These are the activations of a small network on made-up records, seen along a few directions, one row for each record.
Here are examples, each followed by its value of one field, Kan.
Other fields move the rows too, some of them a lot.
(in the rows, 500 means zero)
Strong random noise was added to every row along 10 fixed directions; ignore it. To show where, here is one row again and again, with new noise each time:
[486 389 352 443 463 635 565 464 524 601 699 232 337 560 754 443 556 187
 626 608 502 459 613 676 362 509 518 377]
[352 617 489 581 432 573 584 241 534 473 551 434 323 567 588 537 655 548
 692 445 256 428 614 664 343 542 625 381]
[268 527 625 561 258 364 638 564 404 502 453 319 305 338 795 664 615 276
 759 451 424 528 295 739 483 566 574 324]
[479 270 359 352 344 641 788 552 473 442 493 377 663 409 668 557 531 355
 558 411 577 525 569 406 556 374 642 409]
[540 409 422 316 665 905 484 353 494 430 659 405 496 494 523 380 637 194
 451 524 514 647 633 393 448 686 502 459]
[492 377 433 475 343 538 508 494 597 516 578 323 379 514 683 489 596 287
 634 486 545 472 665 560 432 496 451 367]
[443 643 712 564 337 205 534 455 463 392 426 633 746 320 605 638 430 436
 600 442 479 537 527 301 495 347 243 534]
[557 445 356 455 455 671 684 372 502 418 542 499 376 614 471 464 594 688
 527 439 486 423 561 657 480 584 708 498]
[561 411 433 416 524 700 519 459 523 438 574 448 308 568 511 402 639 408
 533 447 512 523 527 618 497 660 616 421]
[513 698 438 511 495 605 672  91 447 392 673 515 593 594 541 505 487 599
 482 597 450 417 673 525 352 573 331 633]
[440 429 508 534 380 403 467 610 533 641 440 398 512 385 594 620 460 485
 570 609 584 509 582 455 434 392 475 530]
[506 579 539 526 524 487 475 424 522 536 474 515 532 549 467 499 452 528
 442 551 523 485 536 439 523 470 415 536]

[650 445 519 461 383 370 434 541 521 347 528 647 769 308 472 549 458 526
 472 494 683 575 672 246 449 464 205 693] => w2
[378 542 517 573 425 496 472 443 525 474 370 565 633 360 368 659 542 791
 495 470 444 535 590 345 446 483 528 608] => w9
[569 535 663 541 464 290 323 529 614 404 495 662 515 463 526 440 542 346
 649 350 403 531 631 372 470 378 360 394] => w3
[555 523 753 509 489 354 324 617 475 435 348 714 394 381 386 541 554 587
 530 450 579 620 428 444 527 652 471 570] => w6
[568 371 329 420 424 533 779 473 463 528 522 515 743 495 555 573 369 684
 497 568 577 417 680 401 439 272 619 614] => w7
[549 387 359 447 617 436 544 629 538 580 688 432 625 550 721 345 422  95
 654 442 285 455 555 490 416 121 590 286] => w4
[482 429 431 493 486 432 567 603 516 544 528 447 571 488 625 476 473 337
 591 440 403 474 485 502 498 282 585 375] => w2
[343 498 374 429 648 679 680 525 331 678 573 263 698 409 642 564 373 271
 395 706 480 566 322 476 504 411 576 535] => w4
[301 473 343 425 509 866 715 277 521 491 429 321 797 535 465 562 530 486
 317 441 451 525 588 232 631 432 559 426] => w9
[625 492 637 361 560 535 663 557 374 305 340 732 631 522 362 443 453 547
 323 327 639 584 250 371 816 576 563 520] => w5
[749 372 463 398 431 536 528 506 476 327 619 631 286 523 482 416 604 616
 578 472 662 493 590 684 401 748 532 604] => w5
[534 383 549 411 635 477 462 718 460 672 539 415 415 531 666 396 430 107
 549 563 509 553 386 541 528 392 590 347] => w6
[327 594 439 478 670 826 533 235 447 435 616 439 449 483 479 488 678 458
 560 473 205 568 539 547 343 663 684 436] => w8
[677 174 207 343 209 661 814 504 558 345 561 427 547 522 573 510 572 653
 524 408 756 407 738 533 510 499 609 538] => w3
[605 489 480 526 483 306 418 614 554 522 674 403 386 636 681 335 435 150
 559 490 518 399 431 679 530 430 292 343] => w8
[542 438 629 403 506 531 524 581 446 356 410 635 472 419 460 484 588 440
 535 343 522 615 393 445 609 595 610 438] => w7

Here are new rows. What is Kan for each?
[417 700 548 685 521 379 382 478 422 591 505 519 243 439 408 612 526 833
 548 677 424 469 349 805 331 706 554 698] => w4
[376 680 708 619 515 282 276 595 374 574 531 478 424 220 577 643 488 378
 587 697 486 638 311 587 340 661 287 649] => w4
[465 639 624 491 734 502 398 476 372 637 627 468 409 474 603 459 436 235
 544 709 408 581 386 585 370 561 465 519] => w7
[363 513 480 493 479 589 683 467 450 539 506 335 316 593 670 480 579 306
 605 430 362 464 326 725 564 509 718 271] => w3
[646 311 337 458 342 492 538 565 603 371 583 498 447 544 517 426 583 546
 571 363 573 421 639 577 484 494 513 456] => w9
[487 605 504 445 722 535 532 456 363 515 630 517 744 441 549 450 370 273
 424 599 408 573 392 388 473 411 406 555] => w9
[373 731 593 448 621 732 726 195 272 383 572 478 413 539 547 510 570 427
 459 535 393 560 255 670 526 807 564 506] => w7
[334 243 394 441 375 643 384 736 553 767 446  77 586 289 645 662 465 217
 393 744 807 618 573 320 518 508 339 516] => w8
